These are the activations of a small neural network, seen along a few directions. Each row is one input.
Each table varies a few parts of the input and shows all the possible inputs, shuffled.
Descriptions start from the smaller parts, as in this example, which fits no table here: line(4) and (point or ring(9) or (values(2) and ring(5))).
Shared parts are said once, and a part with two or three values counts as separate values.
In the rows, zero is written as 128.

Other details of the inputs shift rows strongly along two fixed directions, in all tables alike. That doesn't count.

A family of inputs:
x1: [ 92 121 114 144 136 125 144 119 119 128 176 135 133 111 123]
x2: [138 101 127 111 131  63  86 126 129 130 156 143  75 120 128]
x3: [122 107 131 116 133  75  93 131 120 130 115 137 103 133 142]
x4: [ 95 140 118 147 133 157 166 116 129 135 152 122 152 121 120]
x5: [ 82 121 128 136 140 122 152 127 109 135 140 137 153 121 138]
x6: [ 85 127 129 147 137 122 173 126 120 145 170 137 138 105 116]
x7: [166 151 126 119 117 171 118 134 131 112 101 110 146 144 126]
x8: [147 136 137 119 122 141 129 140 124 121  95 117 136 139 130]
x9: [147 137 134 122 120 140 134 136 138 128  95 111 124 136 125]
x10: [ 85 117 130 139 136  97 152 125 124 147 172 140 120 105 116]
x11: [162 142 120 123 121 148 104 117 148 118 103 105 113 148 122]
x12: [126 113 129 119 135  86  92 125 118 126 138 140 107 126 134]
x13: [133 113 137 116 131  82 107 136 117 135 119 137 107 131 139]
x14: [171 145 120 116 120 151 100 128 131 113  99 114 132 148 134]
x15: [112 136 143 168 115 236 197 124 153 122 132 168 221 120 136]
x16: [154 147 131 120 119 164 129 132 143 120  80 103 133 147 127]
x17: [173 138 131 117 118 134 108 137 125 117 108 121 122 137 129]
x18: [107 108 129 124 139  86 112 125 125 140 126 135 106 127 133]
x19: [121 114 130 118 128  95 113 130 133 137 115 127 105 130 131]
x20: [ 95 128 123 148 140 128 166 127 111 137 184 142 141 100 121]
x21: [175 148 120 120 117 164 112 128 141 110 116 107 121 140 118]
Description of these inputs: point or (line(4) and ring(5)).
Start at x6 and move only the ring(5) part, one step at a time. The first step leads to x20. Which rows follow, in order?
Answer: x17, x8, x9
Start at x1 and move only the line(4) part, one step at a time. The first step leads to x2. Which rows follow, in order?
Answer: x21, x20

A family of inputs:
x22: [156 114 139 117 123 108 105 133 145 128 102 133  99 132 133]
x23: [178 138 135 126 111 165 114 128 154 113  73 116 132 156 133]
x24: [118 109 128 119 131 102 121 138 131 131 131 135 109 120 133]
x25: [119 113 137 123 131 100 108 126 119 131 137 153 131 122 135]
x26: [167 120 140 118 122 113 103 132 139 126 122 141 104 128 129]
x27: [114 133 127 136 124 166 139 122 139 125 112 130 159 133 134]
x28: [ 87 125 133 148 138 141 176 133 114 139 146 142 161 109 133]
x29: [105 147 105 145 136 154 153 119 113 125 159 109 146 122 119]
x30: [153 138 129 110 124 104 103 129 124 130 115 110 104 137 119]
x31: [ 65 138 121 142 140 126 179 126 103 146 158 120 155 112 122]
x32: [152 126 133 120 120 132 100 122 140 121 120 141 128 134 132]
x33: [161 159 130 142 113 204 149 130 134 110  94 116 177 149 129]
x34: [137 115 138 128 128 118 126 128 141 131 130 143 114 122 127]
x35: [109 125 114 129 141  99 116 124 118 129 140 109 100 127 127]
x36: [183 146 114 103 123 127  78 130 131 108  78  84  91 160 128]
x37: [ 89 142 120 139 132 141 164 124 123 140 139 109 144 122 118]
x38: [104 115 126 131 134 117 140 134 120 134 167 147 131 107 128]
x39: [171 133 127 105 117 140 103 142 136 113  85 111 116 147 135]
x40: [138 133 136 132 126 144 138 135 125 126 124 135 142 124 129]
x41: [132 144 123 125 123 141 135 121 138 130 124 105 124 134 114]
x42: [ 95 121 133 155 131 144 169 121 129 135 155 151 157 117 129]
x43: [ 96 130 134 152 132 151 172 129 116 135 136 142 172 123 135]
x44: [110 123 130 135 126 145 135 118 139 129 135 144 148 125 130]
x45: [139 125 130 113 128  83 105 124 128 139 141 125  92 124 117]
x46: [119 123 117 122 140  79 105 127 106 129 148 121  97 124 125]
x47: [164 162 115 128 111 229 148 133 153 102  90  96 165 150 123]
x48: [111 114 129 124 134 105 130 140 111 132 152 144 126 112 131]
x49: [122 100 140 114 133  72  93 128 123 137 124 153 107 127 141]
x50: [110 122 114 131 140  99 121 119 120 130 155 116 101 122 121]
x51: [135 107 143 130 128  88 114 126 128 135 148 160 109 120 133]
Changing only one part turns x28 into x40. The same change can be made to x43. Which row results?
Answer: x33
What is each input in this table made of?
Answer: ring(5) and (values(2) or line(4))
Change only the line(4) part in x27. List by row number the other rows that result.
Answer: x22, x23, x24
Change only the values(2) part in x37. List by row number the other rows that result.
Answer: x35
Start at x48 and move only the ring(5) part, one step at a time. The first step leads to x39. Which rows follow, in order?
Answer: x24, x47, x38
Start at x38 and move only the line(4) part, one step at a time. The first step leads to x26. Which rows follow, in order?
Answer: x51, x32

A family of inputs:
x52: [114 134 134 136 127 148 159 135 121 133  99 123 158 138 140]
x53: [114  91 146 119 136  67  99 121 130 137 149 170 103 118 135]
x54: [147 127 124 132 126 152 118 126 146 117  96 118 124 142 137]
x55: [162 141 133 126 121 135 124 120 146 129  97 114 113 141 120]
x56: [119 144 136 146 124 170 156 119 135 133 136 130 169 128 122]
x57: [112 132 112 124 135 143 138 132 121 128 147 125 139 117 132]
x58: [153 133 127 126 114 135 111 113 147 124  98 119 121 150 130]
x59: [ 64 133 112 157 144 165 170 126 115 127 150 122 167 111 130]
x60: [ 71  97 136 142 140 105 170 133 119 146 181 161 138  93 124]
x61: [172 147 131 127 119 142 118 129 131 119 115 122 123 134 119]
x62: [161 129 144 121 122 119 114 123 142 131 113 135 113 127 120]
x63: [119 101 139 131 135 108 115 128 131 131 137 154 117 114 138]
x64: [ 74  92 122 135 157  62 123 127  99 140 185 155 107  95 138]
x65: [123 139 129 144 126 136 139 125 119 131 154 134 149 124 122]
x66: [151 128 134 121 121 119 126 130 146 131 113 117  98 137 127]
x67: [155 125 129 120 123 123  97 127 131 112 123 140 122 139 132]
x68: [164 134 117 110 123 140 114 137 130 114 112 104 113 139 122]
x69: [155 106 131 113 124  89 103 142 128 123 137 141  91 123 125]
x70: [157 130 136 123 112 142 108 116 144 122 106 133 133 141 129]
x71: [155 128 124 114 118 142 113 132 156 124  97 118 114 139 134]
x72: [168 134 142 118 115 145 121 132 148 123 107 123 115 136 124]
x73: [ 72 114 131 149 141 101 172 134 103 146 199 157 134  94 124]
x74: [144 140 128 120 127 116 113 123 132 130 109 110 105 133 115]
x75: [108 142 127 130 129 143 149 137 112 128 101 111 158 132 135]
x76: [154 143 128 115 125 138 120 140 111 119  91 109 141 143 138]
x77: [114 134 120 129 125 126 120 115 126 128 124 116 130 135 124]
x78: [166 139 126 125 112 141 102 122 132 114 115 127 131 143 129]
x79: [153 129 139 118 123 118 113 147 113 123 101 134 133 139 139]
x80: [120  95 131 110 139  26  74 119 109 144 162 151  71 118 132]
x81: [152 144 126 115 119 140 117 133 139 121 103  98 106 142 119]
x82: [ 91 124 121 146 132 150 181 132 132 135 146 126 149 116 124]
x83: [102 132 127 139 127 180 165 132 138 131 141 140 170 113 130]
x84: [128 122 126 118 135  94 122 132 115 134 152 124  97 120 124]
x85: [ 76 141 118 158 135 183 184 116 129 129 142 131 183 129 130]
x86: [117 102 135 115 147  26 100 123 106 150 169 149  71 104 123]
x87: [126 136 114 118 125 151 124 133 139 122 114 110 130 131 128]
x88: [ 95 125 128 136 135  95 127 120 119 143 150 124 120 122 119]
x89: [100 143 116 137 132 165 144 120 127 118 124 115 158 136 126]
x90: [161 149 123 122 123 139 106 122 126 122 116 104 125 144 123]
x91: [152 140 118 115 129 148 105 123 128 111 111 115 130 149 130]
x92: [104 126 117 129 130 135 149 135 126 127 135 113 130 121 119]
x93: [ 82 131 117 162 140 171 174 130 111 122 166 143 177 107 133]
x94: [155 129 146 115 118 139 118 141 129 127  82 132 141 142 138]
x95: [148 111 129 111 126  95  95 139 132 126 138 148  98 118 135]
x96: [131 143 129 142 123 152 143 118 141 134 118 114 143 142 123]
Changing only one part turns x71 into x83. The same change can be made to x66. Which row results?
Answer: x72
What is each input in this table made of?
Answer: ring(5) and (point or ring(8))
Change only the ring(5) part in x85. List by row number the other rows that result.
Answer: x53, x67, x89, x91
